A small network was trained on made-up records. Each row is its average activation on records with the value named, seen along a few directions.
Values that are neighbours, or in one group, have similar rows; names and order tell nothing.
In the rows, 500 means zero.
Random noise pushes rows far along 2 fixed directions. That doesn't count. These rows show it; they differ only by the noise:
[533 505 451 464 481 503 430 394 504 429 519 522 448]
[375 429 712 379 477 559 580 475 233 473 419 501 589]
[423 462 648 380 472 519 529 467 327 500 438 512 533]
[503 530 562 348 456 423 438 476 496 596 456 535 423]


Values of P:
p4: [474 601 421 650 493 381 448 547 471 605 496 466 425]
p10: [480 487 546 583 533 539 565 603 550 582 444 457 547]
p12: [382 466 557 614 537 550 653 606 263 489 476 447 617]
p8: [531 609 607 353 494 450 551 655 391 712 468 577 558]
p3: [597 551 292 686 533 474 495 548 687 493 569 457 437]
p5: [561 536 500 433 470 351 430 541 855 718 463 489 359]
p2: [585 625 423 461 509 465 439 485 475 546 545 540 516]
p6: [530 432 440 534 475 489 408 426 697 461 530 495 452]
p9: [429 391 601 598 553 606 606 564 498 438 471 465 594]
p11: [344 340 687 420 500 664 642 460 158 286 468 479 692]
p7: [551 559 469 401 504 459 470 501 534 523 532 543 432]
p1: [450 404 578 440 478 549 530 462 478 414 492 500 540]
The values of P form a line.
- Going along P from p8 by way of its neighbour p2, in what order are p10, p5, p11, p1 met? => p11, p1, p5, p10
- Which values are neighbours of p4? Give them in the order they are listed. => p12
- How many steps from neighbour to neighbour lead from p3 to p7, at the fewest? => 7

Values of N:
n11: [599 474 365 346 432 417 284 340 888 490 574 564 298]
n9: [525 634 362 508 508 494 532 448 225 330 583 506 543]
n7: [765 620  49 676 563 580 320 286 632 164 680 556 418]
n5: [422 507 497 783 623 577 602 514 200 349 517 447 602]
n3: [443 349 512 871 646 812 710 549 474 350 511 398 823]
n8: [484 494 663 121 454 385 525 615 284 627 434 573 464]
n4: [468 623 574 524 535 424 495 609 305 673 417 531 442]
n2: [336 166 537 734 474 763 488 174 613 164 540 343 618]
n12: [418 394 613 782 553 608 717 621 418 502 467 464 640]
n10: [476 581 641 148 419 506 486 421 524 591 455 559 533]
n1: [317 354 468 735 505 669 706 628 248 259 516 356 703]
n6: [491 347 610 488 488 637 553 352 387 203 514 524 584]
The values of N form a line.
- Going along N from n3 by way of its neighbour n12, in what order are n11, n5, n10, n1 met? => n1, n5, n10, n11
- Which values are neighbours of n9? Give them in the order they are listed. => n7, n4
